These are the activations of a small neural network, seen along a few directions. Each row is one input.
Each table varies a few parts of the input and shows all the possible inputs, shuffled.
A made-up example of a description, with smaller parts first: one of 3 separate values, together with either a single point or one of 11 places around a ring or (one of 6 places along a line, together with one of 8 places around a ring).
Shared parts are said once, and a part with two or three values counts as separate values.
In the rows, 100 means zero.

Other details of the inputs vary at random and push rows far along two fixed directions, the same in every table; ignore that.

A family of inputs:
x1: 116 78 38 134 90 89 120 78 103 73 110
x2: 101 86 105 106 109 78 99 65 151 83 102
x3: 97 111 116 56 113 107 91 120 84 127 111
x4: 66 89 93 133 133 62 113 56 147 89 80
x5: 80 77 92 123 125 69 117 82 117 89 88
x6: 77 53 98 109 134 56 118 59 144 98 102
x7: 90 75 105 128 102 98 114 90 151 117 80
x8: 67 136 129 95 117 114 92 122 75 111 101
x9: 90 124 136 61 100 105 94 108 101 99 98
x10: 137 82 55 119 88 97 107 57 112 70 90
x11: 83 91 95 126 122 75 90 66 121 98 75
x12: 88 106 134 88 87 123 121 151 107 128 102
x13: 114 91 46 157 106 104 106 66 91 81 93
x14: 60 92 144 114 108 90 112 98 160 124 83
x15: 51 98 121 91 132 74 97 88 135 106 94
x16: 80 121 115 74 118 105 114 142 77 110 103
x17: 104 91 113 131 75 107 91 94 126 119 81
x18: 133 71 64 124 79 88 115 62 106 61 99
x19: 107 123 124 43 93 123 109 145 69 99 112
x20: 111 110 128 54 108 113 86 127 101 110 108
x21: 148 120 45 125 66 123 95 105 49 87 100
x22: 142 90 44 115 73 103 119 87 78 87 126
x23: 82 118 124 72 103 105 67 119 81 118 96
x24: 77 109 127 72 116 87 96 96 111 118 110
x25: 108 126 137 54 88 119 71 117 74 107 92
x26: 149 119 44 107 55 130 83 115 42 91 113
x27: 83 100 129 73 118 88 78 90 106 125 99
x28: 85 139 131 88 106 128 69 132 48 120 96
x29: 58 99 128 100 136 96 106 118 88 107 98
x30: 154 115 48 111 37 128 88 126 24 82 124
x31: 106 100 138 58 99 105 93 134 94 102 117
x32: 108 114 140 62 98 109 67 115 99 110 102
x33: 108 88 44 157 103 100 127 77 91 73 105
x34: 90 59 99 101 134 68 126 72 168 81 105
x35: 151 97 72 141 25 133 108 121 70 98 107
Description of these inputs: one of 5 places along a line, together with either a single point or one of 6 places along a line.
Q: The inputs of x7 and x12 match in every part but the place on the line of 5. If x13 is changed in the same way as x7 into x12, which row does it become?
A: x33

A family of inputs:
x36: 148 106 89 105 55 136 103 127 68 100 105
x37: 88 66 84 115 128 50 119 39 161 73 85
x38: 137 134 71 99 68 124 96 116 64 100 110
x39: 122 130 81 126 69 130 92 124 43 85 103
x40: 91 132 168 42 106 132 87 162 92 135 110
x41: 92 91 114 89 97 103 114 109 112 116 98
x42: 61 48 97 120 153 47 102 51 163 105 87
x43: 67 57 115 83 148 48 109 72 155 91 102
x44: 91 71 98 101 111 70 104 61 155 76 91
x45: 114 144 115 58 74 137 97 163 37 123 102
x46: 62 48 120 99 143 43 122 37 194 88 90
x47: 83 83 99 136 95 84 115 76 129 100 97
x48: 101 105 117 88 87 106 86 101 95 123 101
x49: 98 89 99 83 106 101 105 127 86 112 107
x50: 34 127 181 55 125 106 89 157 106 135 90
x51: 104 136 119 74 72 130 84 170 30 119 124
x52: 89 95 108 91 100 106 105 114 112 107 87
x53: 160 100 31 129 58 116 97 96 67 83 126
x54: 136 118 98 125 48 133 95 125 62 97 110
x55: 109 80 107 120 99 94 91 75 126 105 90
x56: 86 102 110 71 124 88 102 93 91 87 111
x57: 36 128 174 31 156 103 79 142 77 143 100
x58: 88 88 80 111 121 94 119 88 96 94 97
x59: 125 92 36 175 69 87 116 57 99 72 92
x60: 142 111 57 122 59 122 93 96 91 86 107
x61: 127 130 67 100 84 128 97 112 50 93 123
x62: 102 109 115 73 111 100 94 106 90 82 100
x63: 94 92 86 120 111 78 95 65 118 104 82
x64: 127 90 45 149 100 98 107 60 114 68 96
x65: 108 102 55 150 87 101 110 79 71 77 108
x66: 154 111 43 141 61 122 80 81 52 77 98
x67: 80 85 160 58 127 84 101 103 143 104 98
x68: 101 93 86 113 112 104 111 98 98 89 86
x69: 45 122 182 34 131 106 70 146 107 146 86
x70: 99 84 91 114 104 89 113 72 142 102 103
Q: What is each input in this table made of?
A: one of 5 separate values, together with either a single point or one of 6 places along a line
Q: The inputs of x50 and x69 match in every part but the choice among 5 separate values. If x59 is changed in the same way as x50 into x69, which row does it become?
A: x63
Q: Which other rows does x60 become when the place on the line of 6 takes its other values? List them by row number.
A: x38, x40, x61, x64, x70
Q: Which other rows does x54 become when the choice among 5 separate values takes its other values? List them by row number.
A: x36, x40, x55, x67
Q: Which other rows does x41 become when the choice among 5 separate values takes its other values? List them by row number.
A: x46, x47, x48, x70
